A small network was shown many inputs. Here are its activations along a few directions, one row for each input.
In each table, some parts of the input vary, and every possible input appears once, in random order.
Descriptions start from the smaller parts, as in this example, which fits no table here: one of 8 places around a ring, together with either a single point or one of 11 places around a ring or (one of 2 separate values, together with one of 6 places along a line).
Shared parts are said once, and a part with two or three values counts as separate values.

Other details of the inputs vary at random and push rows far along two fixed directions, the same in every table; ignore that.

Table:
R1: [ 22.0 -11.5 -25.1  -9.8  -8.9   2.4   4.6 -13.8   7.9 -16.2  24.7]
R2: [-27.0 -21.8 -28.1 -15.7  25.2 -14.1  37.7  23.1  36.6  -3.1 -54.6]
R3: [  3.2 -16.0  -8.1 -16.4   7.5   7.3  -6.0   7.3  -2.2   2.2   9.9]
R4: [  4.5 -19.9 -12.8 -17.5  -7.2   9.9  15.4   6.1   9.7 -15.8  19.6]
R5: [ 18.0 -40.4 -15.3 -21.6 -12.5   5.6  10.5   4.7   9.4 -33.5  40.3]
R6: [ 20.6 -22.3 -36.7 -22.5  -7.8 -14.6  23.5  14.0  23.4 -34.9   4.5]
R7: [ -1.5 -21.1 -19.3 -24.6 -11.1  -1.3  13.7  13.0  15.7 -23.6  14.1]
R8: [  3.9 -30.9 -10.4 -24.7  -7.3  -8.2  11.1   9.8  10.0 -28.5   6.0]
R9: [-30.1   2.1   2.5   5.6  25.6   0.5  18.3  15.9  16.8  17.1 -71.1]
R10: [-28.2   7.5  -9.7   2.0  40.7  -8.5  36.6  21.0  22.7  -6.6 -52.7]
R11: [ 22.0  -2.2   4.3  -1.1 -11.9  -0.1   0.8 -11.4 -11.8  -9.2  18.5]
R12: [  9.2 -37.8 -31.7 -33.6  10.6  -1.7  14.1  13.6  30.6 -20.5  13.7]
R13: [-32.0  -8.2 -14.0   0.7  36.8  -4.5  43.1  16.0  31.6  19.7 -69.9]
R14: [-17.0  16.1   6.4  30.8  32.5 -12.4  41.5  10.0   8.5  31.7 -68.1]
R15: [ -3.8  -3.8   3.8  -6.7  13.3  -3.7   5.6   1.8   1.0 -24.3   0.5]
R16: [  4.1  -5.8 -25.9  -3.2  -0.1 -12.1   9.1   1.8  15.9  -8.2  -9.5]
R17: [ 28.2 -15.9  -3.5  -8.4 -16.9  -6.3  -5.8   2.8   6.8 -29.4  13.2]
R18: [ 10.3   3.2  -1.1   2.7 -18.3  -8.9 -19.6 -16.5 -12.0  -2.5  18.0]
R19: [-14.7  -4.1  11.0   8.2   2.1   1.6   7.6  13.7  11.6   0.4 -20.3]
R20: [ 13.4   3.1  -9.0   0.2  -9.5  -2.3   3.3   6.4  14.8 -14.5  -2.0]
R21: [ -2.9  28.9   8.6  23.9 -10.5   5.5 -21.4 -11.8  -2.9  16.6  -3.3]
R22: [-11.8  -1.7  17.1   0.7   1.5   0.0   4.9   6.9   7.3   0.4 -25.5]
R23: [ 23.2   0.3  -6.5   0.1 -21.2   7.7 -25.8  -8.4  -9.6 -15.9  21.2]
R24: [ 29.6  -5.2 -14.5 -15.7  -1.5   1.2  -8.9  -5.3  -6.8  -9.4  23.9]
R25: [-16.6  20.7  32.0  22.0   6.8   7.9 -11.5   3.2 -17.4  39.4   6.6]
R26: [ 20.7  -8.3  -6.8  -4.6 -12.2  -2.0  -7.0 -21.7  -8.1 -10.0  24.2]
R27: [  9.4   5.0  -1.0  11.5 -13.8  -8.1  -3.0   1.5  -8.9  -2.9  13.1]
R28: [  4.2 -15.0  -8.5 -14.5   4.1  -3.3 -12.0  -9.9  -1.2 -30.8  23.2]
R29: [ -3.7  50.3  40.3  40.2   2.5   3.1 -18.1 -10.0 -31.5  52.9   5.3]
R30: [ -3.5 -19.6   1.1 -10.2   7.6  -0.9  20.1   6.1   7.4  -7.3 -13.1]
R31: [-29.0  18.5   0.8  12.8  27.7  -0.4   5.9   1.9   5.9   7.1 -29.3]
R32: [ 15.3  20.4  20.8  11.5 -34.1   0.7 -32.7 -17.5 -35.0   2.4  42.8]
R33: [ 24.6  23.4   8.6   1.2 -16.5   8.0 -18.5 -11.9 -17.3   8.9  49.0]
R34: [-31.5  42.2  38.4  33.8   0.0  22.5 -26.9 -13.5 -42.8  57.6 -12.9]
R35: [ 24.3  16.6  16.1   1.5 -20.9   3.0 -37.9 -28.4 -28.2   9.8  54.1]
R36: [ 19.7  -9.8 -22.1  -9.9 -14.5  -3.8 -10.0  -3.9  -7.5 -18.7  15.8]
R37: [ 16.9   2.1 -10.8   0.1  -7.3   3.3  12.1  -4.8  -0.6  -6.5  14.3]
R38: [ -2.5  26.1  22.8  26.1 -10.5  -0.2 -26.5 -17.9 -13.9  20.9  -9.3]
R39: [  2.0 -12.5   8.3  -8.2 -16.8   5.9 -21.8  -9.9  -1.1 -11.9  19.2]
R40: [ 8.9 17.2 17.2  7.7  9.0 -7.5  1.9 -1.0 -9.7 17.5 -7.6]
R41: [-32.2  60.3  42.4  41.2   6.4  20.2 -39.7 -19.1 -49.5  42.1  -3.1]
R42: [ 26.9 -27.3 -34.3 -20.3   3.5  -1.8  18.8  -1.3   9.7 -27.7  -0.3]
R43: [  1.6 -23.8  -7.4 -17.6 -14.2  -2.5 -12.3  -5.1  -2.8 -15.5  21.8]
R44: [ 19.4  -4.0  -0.5   8.3 -14.7  -3.4  -6.9   4.8   3.5 -15.4  12.3]
R45: [ 10.4 -16.0  -8.0  -8.9  -0.4   0.4  -6.7   2.8  -1.4 -39.3  41.8]
R46: [ -2.3 -12.9   4.0  -7.7  -6.8   5.5  -6.6 -12.9  -7.8   0.1  12.6]
R47: [-22.5   1.9   1.5   2.4   7.0   4.8   3.6   8.4  19.1   7.2 -30.4]
R48: [-11.7  55.2  26.8  33.2   4.3   6.4 -21.3 -19.1 -22.5  55.9  -1.9]
R49: [-13.6 -14.6  -4.2  -3.5   0.6  -7.2  16.4  15.7  10.2  -5.7 -10.9]
R50: [-47.2  14.9   5.7  15.3  32.1  -6.4  22.6  17.9   3.0  39.7 -84.7]
R51: [ -2.9 -23.5  -6.7 -17.7  16.9  -8.1   7.9   5.5  14.2   0.8  -9.5]
R52: [  4.7  -8.7  -3.3 -16.1  -1.8   7.8   1.7   8.3   5.3  -1.5  28.4]
R53: [-29.6   0.5   0.0   3.1  22.2  -2.6  33.9  26.0  32.6   8.2 -65.1]
R54: [ -3.2  28.0  44.6  14.0 -17.2  16.1 -39.2 -14.8 -38.4  30.9  42.5]
Description of these inputs: one of 6 places around a ring, together with either a single point or (one of 2 separate values, together with one of 4 places along a line).
Question: Changing only the place on the ring of 6 turns R10 into R31. The same change can be made to R53. Which row results?
Answer: R47
Question: Changing only the place on the ring of 6 turns R30 into R34. The same change can be made to R54. Which row results?
Answer: R3
Question: Change only the choice among 2 separate values in R5. List by row number the other rows that result.
Answer: R14
Question: List by row number the other rows that have the place on the ring of 6 in common with R35.
Answer: R18, R26, R28, R38, R39, R43, R46, R51
Question: A walk changes only the place on the ring of 6. It starts at R29 and steps to R33. List the rest of the walk in order.
Answer: R48, R24, R35, R40
Question: Change only the choice among 2 separate values in R52. List by row number the other rows that result.
Answer: R33

Table:
R55: [  9.0  16.7 -16.3  15.3  31.3 -21.5  33.0   8.3  27.4 -16.2 -77.8]
R56: [-30.9   5.1  17.3 -12.0  23.9   6.3 -21.7 -11.0 -14.4  17.1  -2.2]
R57: [ 10.1  64.6  20.6  48.2 -12.3   0.9 -35.2 -43.1 -46.2  25.3  14.4]
R58: [ 25.1   1.1  -5.2   9.1   4.6 -10.5  24.3  10.4  11.4 -17.4  22.6]
R59: [  7.1 -22.3  -2.6   1.0  21.8 -15.8  56.9  28.3  35.0  16.9 -51.4]
R60: [-43.3 -11.0 -38.2  -1.7  31.8 -18.0  37.8  12.7  40.1   8.8 -94.9]
R61: [ 61.0 -62.0 -37.4 -50.1 -18.5  -3.5  14.9   7.0   9.4 -34.0  67.2]
R62: [ 47.7 -34.5  -5.6 -25.2 -50.2  -7.2  -7.2   3.8   3.3 -45.0  55.7]
R63: [ 25.4 -15.0 -17.9  -6.7 -17.9 -13.1  -0.7 -20.6   0.5  -5.4  -8.1]
R64: [-21.9   6.2 -18.0 -11.3  18.9   5.0  -5.6  -3.3  10.6  26.7 -21.8]
R65: [ 10.7  59.3  26.5  38.0   3.3  10.8 -17.5 -15.7 -49.0  44.7  36.7]
R66: [ 14.1  14.1  13.6  18.7 -18.6  -0.4 -13.1 -11.7  -9.6  13.8 -25.4]
R67: [ 23.6   5.5  -5.6   5.0  -8.9 -25.1  21.8  13.8  16.5 -37.0  -2.6]
R68: [-45.9  10.8  20.6  16.2  14.8   3.9 -21.5 -12.1 -23.7  18.8 -31.1]
R69: [ 55.4 -46.3 -41.1 -45.3  -9.6 -11.9  -5.4 -13.9  13.7 -26.6  44.1]
R70: [-14.5  13.3   3.2  11.1 -26.8  17.0 -37.7  -6.9  -8.0  -0.6   6.4]
R71: [-29.9 -10.4  -5.6   0.2  18.6   5.5  42.0  29.0  37.1  11.2 -34.8]
R72: [-40.2  33.5  64.3  32.6 -24.5  20.6 -47.3  -3.4 -43.3  20.5  24.7]
R73: [ 21.1 -32.3 -29.6 -40.2 -22.5  21.2  -2.4   5.7   4.8 -24.3  77.7]
R74: [ 16.6  23.0 -17.6  10.9  36.2 -14.4   5.8  -9.9   0.6  13.9 -21.8]
R75: [-33.1  -5.5  -5.8   4.4   2.2  -7.7  28.6  33.3  34.9  -5.9 -49.5]
R76: [ -2.4 -32.3  -1.6 -18.1 -13.9  12.6 -30.4   1.4  -6.0 -44.6  23.7]
R77: [-30.7  -5.9  18.2 -17.4  25.9  15.8   9.7   7.7 -12.1  13.4   4.9]
R78: [-34.2  24.4  63.9  17.3  -9.7  29.7 -29.0  -9.8 -32.8  25.9  43.3]
Question: Changing only one part turns R68 into R60. The same change can be made to R76. Which row results?
Answer: R70
Question: What do these inputs look like to the network?
Answer: one of 4 places along a line, together with one of 6 places around a ring
Question: Change only the place on the line of 4 in R62. List by row number the other rows that result.
Answer: R67, R72, R75
